These are the activations of a small neural network, seen along a few directions. Each row is one input.
In each table, some parts of the input vary, and every possible input appears once, in random order.
A made-up example of a description, with smaller parts first: one of 8 places around a ring, together with either a single point or (one of 2 separate values, together with one of 4 places along a line) or one of 9 places around a ring.
Shared parts are said once, and a part with two or three values counts as separate values.
In the rows, zero is written as 128.

Other details of the inputs shift rows strongly along two fixed directions, in all tables alike. That doesn't count.

Table:
row 1: [137 178 104 138 106  87 172 184 119 149 132]
row 2: [141 166  99 122 119 104 159 202 157 154 124]
row 3: [177  64 123 220 130 148 115  94 130 107 115]
row 4: [ 72 131 141  68 124 157 108  87 116 127 123]
row 5: [155 161 100 121  99 112 149 201 145 164 102]
row 6: [149  56 110 201 189 122  97 110 129 124 152]
row 7: [107 131 176  70 104 170 125  84 111 125 115]
row 8: [147 172  88 119 112  83 148 190 172 128 133]
row 9: [130 170  84 121 123  76 153 186 145 157 138]
row 10: [159  49 112 207 161 144  89 117 108 133 115]
row 11: [145 169  99 124 112 110 152 201 154 158 121]
row 12: [100 142 164  68 118 141 124  73 138  89 146]
row 13: [159  68 139 212 168 138 129  94 143 126 151]
row 14: [139 168  96 124 118  97 135 210 121 151 124]
row 15: [137 164  87 123  94  99 144 191 124 165 101]
row 16: [156 165  90 124  84 105 140 196 150 137  96]
row 17: [163  69 122 220 151 139 125  94 142  96 137]
row 18: [159 170 116 132  95  96 148 200  95 151 114]
row 19: [108 142 166  73 102 159 118  76 121  94 111]
row 20: [ 95 142 169  73 113 145 122  77 136  90 138]
row 21: [ 96 128 157  60 127 168 110  91 133 128 108]
row 22: [ 68 128 142  66 131 150 115  87 119 122 126]
row 23: [174  67 134 217 157 150 126  95 129 131 124]
row 24: [152 176 118 132 109 101 176 192 140 148 133]
row 25: [ 91 140 162  76 113 151 123  73  95 123 116]
row 26: [148  59 100 212 163 139 105  97 125 138 114]
row 27: [166  67 132 211 173 133 132  92 145 125 159]
row 28: [155 172  90 125  96 101 142 193 155 133  98]
row 29: [145 177 119 132 119  78 154 198 115 144 144]
row 30: [ 98 139 175  73 118 168 129  85 120 119 134]
row 31: [ 92 137 171  65 139 135 115  87  99 109 155]
row 32: [ 85 132 150  63 123 147 105  87 153  96 128]
row 33: [ 77 125 153  60 141 151 101 104 107 114 130]
row 34: [ 83 128 160  60 137 154 114  92 148 124 135]
row 35: [ 92 138 172  73 124 155 111  94  87 112 137]
row 36: [ 99 143 165  76 104 161 119  80 125  92 128]
row 37: [157  57 111 207 173 139  91 114 112 130 117]
row 38: [155  57 113 201 182 135 115 101 162 131 149]
row 39: [141 180 103 132 113  73 170 177 128 151 148]
row 40: [150 173 105 137  85  96 162 183 107 160 110]
row 41: [126 170  89 127 118  80 151 190 144 158 130]
row 42: [146  69 122 222 165 122 126  88 123 128 150]
row 43: [ 88 135 172  71 131 148 118  94  90 108 140]
row 44: [158 177 116 132 108  91 150 197 100 148 117]
row 45: [145  56 115 206 184 125  95 115 127 126 144]
row 46: [ 83 141 161  78 115 154 124  77  99 121 133]
row 47: [ 86 134 147  61 112 165 102  88 142  97 118]
row 48: [153  59 103 210 160 142 108 104 158 102 128]
Each input here is: one of 2 separate values, together with one of 4 places along a line, together with one of 6 places along a line.
Q: The inputs of row 14 and row 35 match in every part but the choice among 2 separate values. If row 33 is changed in the same way as row 14 into row 35, which row does it become?
A: row 43
Q: A walk changes only the place on the line of 4. It starts at row 3 and steps to row 7. List the rest of the walk in order.
A: row 40, row 18
Q: Change only the choice among 2 separate values in row 21. List by row number the other rows that result.
A: row 23
Q: Change only the choice among 2 separate values in row 40. List by row number the other rows that result.
A: row 15

Table:
row 49: [106  85 158 124 140 166  98  48 118  92 129]
row 50: [101 148 140  77 112 139 120 128 107 131 117]
row 51: [137  98 124 174 163 120 131 115 135 134 154]
row 52: [109 152 140  75 111 136 124 122 145 106 125]
row 53: [152 117 111 165 138 124 141 145 160 139 130]
row 54: [152 120 119 174 131 123 146 143 127 145 131]
row 55: [152 117 111 167 133 120 142 140 150 143 130]
row 56: [156 122 116 175 124 116 134 145 122 122 129]
row 57: [147 111  99 161 140 122 122 155 150 135 119]
row 58: [109 153 140  77 106 131 124 118 135 110 124]
row 59: [113  85 171 125 141 167  97  51  98  96 130]
row 60: [118 233 112  56  87  67 166 218 132 136 140]
row 61: [104 154 146  80 112 139 140 114 127 134 124]
row 62: [158 121 125 173 133 121 145 143 117 148 129]
row 63: [138 115 103 164 153 103 124 153 128 138 141]
row 64: [ 99 109 141  91 133 154 101  89 128 119 119]
row 65: [ 99 148 134  76 114 137 121 123 117 130 114]
row 66: [154 115 113 169 134 119 126 153 108 144 119]
Q: The inputs of row 66 and row 62 match in every part but one. If row 57 is changed in the same way as row 66 into row 62, which row does it become?
A: row 53
Q: What do these inputs look like to the network?
A: one of 3 separate values, together with either a single point or one of 5 places along a line
Q: Which other rows agree with row 52 in the choice among 3 separate values? List them by row number.
A: row 49, row 56, row 58, row 59, row 60
